Each row below holds a small network's activations on one input, seen along a few directions.
Each table varies a few parts of the input and shows all the possible inputs, shuffled.
Descriptions start from the smaller parts, as in this example, which fits no table here: ring(5) and (point or ring(9) or (values(3) and line(4))).
Shared parts are said once, and a part with two or three values counts as separate values.
(in the rows, 128 means zero)

Other details of the inputs shift rows strongly along two fixed directions, in all tables alike. That doesn't count.

A family of inputs:
x1: [145 114  99 111 123 134 164 135 143 116 151 117 134 138 124 128 128]
x2: [172 138  82 123  58  95  98 104 123 103  55 185 112 113 111 171 113]
x3: [100 137 170 138 151 142 103 123 107 138 133 114 134 126 120 121 127]
x4: [157 113 105 118 129 126 159 133 148 128 147 108 135 136 129 121 119]
x5: [ 98 135 163 137 164 142 106 126 105 139 128 122 129 129 126 124 131]
x6: [137 123 101 122 114 128 165 137 155 134 154 124 123 128 145 116 131]
x7: [192 130  90 135  60  87  88 118 130 109  55 179 117 112 111 164 110]
x8: [152 114  95 112 129 136 164 131 145 126 144 118 135 140 134 128 126]
x9: [140 123  95 117 116 129 165 132 154 133 149 120 124 134 153 114 135]
x10: [145 118 102 124 122 119 155 139 157 139 150 119 123 131 147 110 126]
x11: [ 98 135 163 137 163 144 102 130 109 138 126 117 129 130 127 125 129]
x12: [ 94 142 163 131 154 150 111 115 103 130 126 116 130 130 134 127 136]
x13: [ 92 142 163 145 154 133  98 134 123 143 132 119 119 120 142 109 136]
x14: [ 99 137 171 138 152 139 108 120 103 138 135 120 134 124 119 120 129]
x15: [169 138  79 138  49  90  96 111 132 125  58 191 104 107 144 164 125]
x16: [ 97 137 159 139 167 141  99 137 111 130 124 113 131 130 124 125 132]
x17: [ 87 141 155 130 160 151 110 124 102 128 123 119 131 134 133 130 139]
x18: [ 89 136 171 133 151 139 114 120 107 126 133 125 130 128 115 124 132]
x19: [ 89 144 165 148 148 136 101 139 124 143 134 119 118 116 135 112 136]
x20: [ 92 134 165 135 157 139 106 130 104 129 134 122 128 127 116 125 132]
x21: [ 84 144 161 138 149 139 108 123 115 142 134 129 119 124 149 114 138]
x22: [140 120 105 127 117 123 157 145 158 139 154 118 123 126 140 113 127]
x23: [151 112 109 116 124 125 157 140 154 117 148 109 136 131 113 119 123]
x24: [152 112 113 113 118 124 161 137 150 122 149 114 138 133 117 121 122]
x25: [144 110 106 129 114 117 162 140 156 142 154 125 128 125 147 113 133]
x26: [ 96 137 162 136 163 145 109 122 104 137 127 123 129 133 129 127 133]
x27: [ 93 143 166 131 146 152 110 115 102 132 131 117 134 128 126 125 136]
x28: [100 136 168 137 160 138 108 120 104 136 130 119 130 126 126 121 128]
x29: [ 99 132 177 137 148 141 106 129 108 131 131 119 135 128 122 121 132]
x30: [157 107 112 117 118 124 167 135 145 124 151 118 141 135 123 118 126]
x31: [ 97 139 170 138 150 143 110 116 102 137 134 120 133 129 122 123 131]
x32: [101 136 162 139 166 144  98 133 113 135 124 113 129 128 124 124 132]
x33: [156 113 111 115 120 124 158 141 155 119 147 110 138 131 114 119 124]
x34: [172 141  82 143  58  80  92 118 133 128  63 193  99 103 128 158 112]
x35: [150 114 112 112 118 125 169 130 146 121 151 118 138 137 120 122 126]
x36: [154 110 113 117 117 128 168 131 143 123 150 119 140 139 127 121 129]
x37: [ 86 140 160 128 151 151 109 124 102 123 130 119 128 131 123 130 140]
x38: [151 116  92 110 127 139 165 131 145 125 141 114 134 141 136 129 130]
x39: [139 122 103 126 115 122 165 137 154 137 154 124 122 129 142 116 131]
x40: [147 114  93 112 131 133 166 135 144 121 145 117 137 142 134 129 127]
x41: [144 114 106 109 118 130 167 128 147 115 149 120 136 134 120 125 125]
x42: [152 111 112 113 119 122 167 134 148 123 152 118 138 132 116 119 123]
x43: [124 157 140 150 105  96  37 107  83 120  39 193 107 107 112 172 116]
x44: [ 91 133 172 134 153 136 111 123 107 128 133 124 131 123 112 121 129]
x45: [177 134  86 148  58  80  84 123 140 127  59 184 104 102 135 157 119]
x46: [162 114 105 120 122 127 155 136 152 127 149 105 139 132 120 119 122]
x47: [ 95 140 168 133 148 148 110 115 103 134 134 120 134 127 125 125 132]
x48: [137 125  96 119 109 131 167 136 155 133 151 120 123 129 146 117 135]
x49: [148 114  97 117 134 128 165 135 142 125 145 117 136 143 131 127 127]
x50: [ 95 135 175 132 145 147 112 121 103 127 131 125 136 129 127 124 137]
x51: [ 86 143 163 143 151 134 109 123 114 145 135 129 118 126 147 113 138]
x52: [154 115 105 118 129 127 166 126 143 127 147 114 135 139 132 123 124]
x53: [116 164 137 144 100 109  39 102  81 114  35 189 107 110 119 177 123]
x54: [150 111 101 116 125 127 156 142 147 120 149 112 133 137 119 126 123]
x55: [ 95 140 166 133 157 146 110 116 104 131 129 120 131 129 132 126 132]
x56: [151 112  98 115 133 124 158 144 149 122 147 112 136 139 125 127 123]
x57: [ 83 137 167 144 141 140 110 126 116 144 135 131 124 120 151 118 144]
x58: [133 160 147 156 103 101  29 104  89 122  35 179 107 103 114 166 113]
x59: [150 114  97 114 131 124 165 136 145 121 148 119 136 141 128 129 127]
x60: [ 94 135 160 137 166 139 107 129 103 134 127 122 131 130 126 125 131]
x61: [151 113 108 110 112 137 169 130 143 118 147 115 140 138 131 123 133]
x62: [ 90 137 164 134 155 142 109 126 103 127 134 123 128 131 119 128 135]
x63: [ 94 136 160 137 165 142 103 133 107 133 126 117 131 132 127 126 130]
x64: [179 137  72 126  69  89  94 112 123 107  54 190 113 118 120 177 111]
x65: [145 117 101 124 122 116 160 136 154 139 152 124 123 130 146 109 127]
x66: [149 115 108 108 115 130 169 129 147 118 150 119 139 135 122 124 126]
x67: [ 88 141 171 125 144 148 114 119 106 124 129 121 133 127 121 125 138]
x68: [143 111 109 130 115 120 157 143 158 141 152 119 128 127 148 114 132]
x69: [147 111 110 115 122 125 160 136 150 120 149 113 135 133 115 121 120]
x70: [184 134  79 134  68  88  83 122 129 107  56 178 109 113 106 169 109]
x71: [154 113  97 117 135 124 155 148 154 119 146 108 136 136 123 125 125]
x72: [140 113 108 129 114 121 164 136 154 140 153 125 127 130 150 116 136]
Description of these inputs: line(6) and (values(3) or ring(9)).
Q: Changing only the line(6) part turns x2 into x23. The same change can be made to x61. Which row results?
A: x7
Q: Changing only the line(6) part turns x55 into x52. The same change can be made to x1. Which row results?
A: x62
Q: Change only the values(3) part in x45. List by row number the other rows that result.
A: x13, x19
Q: List by row number the other rows that have the line(6) part in common with x44.
A: x5, x14, x20, x25, x28, x30, x34, x42, x43, x60, x65
Q: Start at x38 and move only the line(6) part, one step at a time. The first step leads to x8. Which rows follow, in order?
A: x26, x5, x11, x32
Q: Start at x16 and move only the line(6) part, one step at a time. The first step leads to x63. Which rows follow, in order?
A: x60, x49, x40, x17

A family of inputs:
x73: [126 136  97 127  98 128 123 132 138 122 110 147 111 123 138 138 131]
x74: [ 49 153 215 137 185 173  75 116  58 131 116 125 146 139 131 135 148]
x75: [152 124 124 143 108 102 124 126 139 140 125 153 120 113 130 128 116]
x76: [123  92 130 115 175 168 230 158 176 162 241  42 153 156 158  65 141]
x77: [139 137 109 130  88 128 125 127 137 123 118 145 112 117 134 136 138]
x78: [149 131  98 130 106 120 129 123 139 139 117 129 127 120 151 134 134]
x79: [163 125 120 129 121 112 101 139 135 110 118 122 131 126  89 142 105]
x80: [159 122 111 132 128 115  97 142 129 113 110 119 130 130  98 145 104]
x81: [151 133  99 133 111 116 130 121 141 133 111 128 122 125 156 133 134]
x82: [160 127 110 142 122 107 122 124 138 146 111 141 120 127 154 124 118]
x83: [139 123 127 115  98 122 138  99 120 109 116 145 138 126 104 139 122]
x84: [128 127  98 135 116 109 139 142 137 126 128 141 118 127 132 138 131]
x85: [142 125  97 114 125 133 137 104 117 121 112 140 136 138 124 150 122]
x86: [124  95 125 110 182 169 224 155 174 163 238  44 155 156 164  66 143]
x87: [149 114 118 111 109 130 149 113 126 114 128 138 137 133 115 148 125]
x88: [140 124 100 131 123 107 120 134 129 140 119 150 114 128 135 131 125]
x89: [151 140  98 109 129 128 142 104 114 114 110 134 126 142 125 143 116]
x90: [146 141 120 112 109 128 141 103 114 116 119 140 128 130 105 142 115]
x91: [ 35 159 226 149 150 162  72 120  85 132 130 122 119 108 130 108 157]
x92: [148 140  99 107 123 132 136 105 109 120 112 138 130 136 119 145 115]
x93: [165 122 107 130 144 113 104 142 132 111  87 125 129 130 101 144 115]
x94: [163 122 106 129 138 116 100 144 129 118  89 128 134 124  96 146 114]
x95: [134 134 101 133  97 132 123 130 131 126 112 140 111 120 143 138 136]
x96: [ 54 149 243 164 162 140  69 117  88 157 133 125 128 108 130  97 135]
x97: [137 136  92 126 104 133 119 129 131 127 110 142 115 121 148 138 139]
x98: [152 127 109 115 120 132 135 119 114 109 102 142 139 149 135 151 130]
x99: [151 120 134 112  87 126 141 117 118 103 116 146 147 133 110 140 129]
x100: [100 106 108  98 186 176 227 163 178 130 231  51 143 161 163  75 155]
x101: [154 117 108 143 114 105 131 131 139 143 124 145 121 119 139 128 115]
x102: [157 122 114 145 109 110 126 128 138 151 119 141 122 121 144 125 114]
x103: [133 129  88 129 122 110 136 141 137 127 126 143 121 128 138 138 133]
x104: [139 121 106 137 115 106 125 136 131 139 121 148 111 128 130 131 122]
x105: [156 126 127 143 105 109 128 126 142 148 127 143 123 117 136 121 116]
x106: [131 132 108 135 107 105 136 138 140 123 130 148 117 122 123 138 132]
x107: [135 130  90 131 128 107 139 139 140 121 123 140 116 134 143 137 134]
x108: [161 117 112 134 131 116 108 146 132 116  95 124 132 124  91 144 112]
x109: [158 124 108 139 118 112 123 127 137 152 119 140 126 122 149 124 117]
x110: [ 53 152 215 165 200 140  66 120  84 155 124 127 120 119 149 111 137]
x111: [ 43 157 236 156 151 149  72 112  88 144 129 114 130 105 132 107 152]
x112: [128 127 118 131  95 100 136 135 139 116 129 148 121 117 118 129 133]
x113: [142 130 110 138 100 120 128 124 137 138 116 129 123 118 145 134 131]
x114: [152 122 135 134  86 112 131 119 144 139 126 136 126 117 131 113 124]
x115: [158 122 134 128 110 106  96 135 131 103 114 124 134 120  83 134 106]
x116: [ 27 164 218 145 174 153  69 135  99 137 126 127 116 113 127 121 141]
x117: [151 116 132 138  98  98 131 124 142 133 130 148 126 110 125 116 118]
x118: [135  92 121 103 214 162 201 172 169 121 230  25 161 167 123  83 127]
x119: [144 137 130 109  97 122 139  99 113 109 117 142 131 125  99 134 115]
x120: [123 131 123 118  93 111 125 137 151 115 117 145 119 112 121 128 124]
x121: [146 118 103 111 121 132 131 111 114 118 109 144 136 135 128 156 125]
x122: [127 131 116 120  83 122 133 128 146 112 123 145 118 116 125 123 135]
x123: [145 114 109 116 114 131 139 114 117 117 114 140 134 135 123 154 122]
x124: [144 111 130 109  98 124 144 109 123 107 124 140 140 127 109 140 126]
x125: [ 26 165 197 144 180 168  65 127  85 139 121 126 117 121 145 120 153]
x126: [ 62 141 238 150 186 147  59 137  86 122 115 104 140 113  78 113 133]
x127: [149 119 103 113 126 127 134 110 117 112 105 142 131 140 133 155 126]
x128: [141 138  92 128 109 129 123 127 134 121 106 140 110 127 154 137 140]
x129: [ 55 159 217 161 186 153  64 115  86 161 117 116 120 126 155 109 143]
x130: [163 121 124 132 125 114 109 143 136 113 101 128 133 119  82 142 114]
x131: [126 135  94 118 120 121 121 142 146 127 111 142 117 122 140 140 125]
x132: [113  94 132  93 180 177 243 135 159 129 242  52 166 162 124  87 141]
x133: [138 120 128 133  97  98 124 129 133 129 125 153 116 118 116 120 125]
x134: [148 122 117 119 106 134 136 122 112 113 108 143 141 142 125 151 127]
x135: [ 51 150 213 162 195 144  64 123  81 161 128 129 125 114 144 112 136]
x136: [152 125 125 116  99 131 141 120 119 110 116 146 143 138 116 149 128]
x137: [126 130  98 122 112 120 131 145 151 125 116 139 115 122 135 138 121]
x138: [143 127 102 135 125 101 116 131 129 134 108 152 108 132 140 133 125]
x139: [146 136 106 113 115 131 142 106 111 119 115 135 127 135 114 144 113]
x140: [144 121  99 118 115 131 146 107 121 119 117 138 134 137 119 149 119]
x141: [130 136  94 120 124 116 124 140 150 120 106 141 112 127 146 139 125]
x142: [127 140 109 126  92 125 123 129 142 119 115 151 112 118 130 136 133]
x143: [117  95 113  92 199 177 239 135 156 127 229  49 163 172 143  90 142]
x144: [117 100 135 110 165 167 236 155 181 148 249  39 157 145 151  70 153]
x145: [153 130 126 139  96 116 126 121 142 146 121 139 121 120 136 124 123]
x146: [ 63 151 208 148 207 154  42 137  78 130 121  99 136 128 104 127 124]
x147: [140 125 118 135 109 104 126 133 135 136 127 152 112 123 121 128 124]
Q: What is each input in this table made of?
A: line(5) and (values(2) or line(4) or ring(9))
Q: Changing only the line(5) part turns x92 into x139. The same change can be made to x103. Which row results?
A: x84
Q: Changing only the line(5) part turns x125 into x100. The same change can be made to x131. Which row results?
A: x141
Q: Change only the values(2) part in x94. List by row number the other rows that result.
A: x146
Q: Start at x139 and move only the line(4) part, one step at a time. The first step leads to x140. Which rows follow, in order?
A: x123, x134

A family of inputs:
x148: [ 93 131 161 124 172 150 122 139 118 133 152  95 131 129 126 111 134]
x149: [129 128 111 118 119 130 140 129 130 119 120 136 127 133 127 137 129]
x150: [137 126 106 140 119 113 126 136 144 137 127 133 121 122 142 124 128]
x151: [149 117 121 125 117 121 140 122 129 126 135 132 136 127 122 123 119]
x152: [149 125 118 128 133 121 131 129 134 134 124 130 128 132 124 135 115]
x153: [ 94 131 166 125 168 149 134 122 106 140 153 107 134 139 136 119 137]
x154: [146 127 117 120 113 127 146 130 141 121 136 124 131 126 117 125 126]
x155: [ 83 136 162 130 159 150 136 133 121 147 158 109 123 131 153 105 146]
x156: [ 99 158 158 152 126 115  38 119  86 121  60 173 108 111 111 160 125]
x157: [138 130 119 127 118 128 124 120 121 123 114 136 129 132 132 140 130]
x158: [138 119 117 120 116 123 149 135 141 114 139 127 131 129 118 126 128]
x159: [146 115 121 125 112 127 136 125 136 124 129 129 135 126 120 126 124]
x160: [141 122 115 132 105 117 145 130 151 136 138 134 123 120 137 120 130]
x161: [144 123 116 135 126 121 123 132 136 125 117 124 135 131 126 135 121]
x162: [135 135 113 120 118 129 130 120 128 120 119 132 127 132 128 137 128]
Q: Changing only one part turns x156 into x158. The same change can be made to x148. Which row results?
A: x154
Q: What is each input in this table made of?
A: values(3) and (point or line(4))
Q: List by row number the other rows that have the values(3) part in common with x162.
A: x149, x153, x155, x157
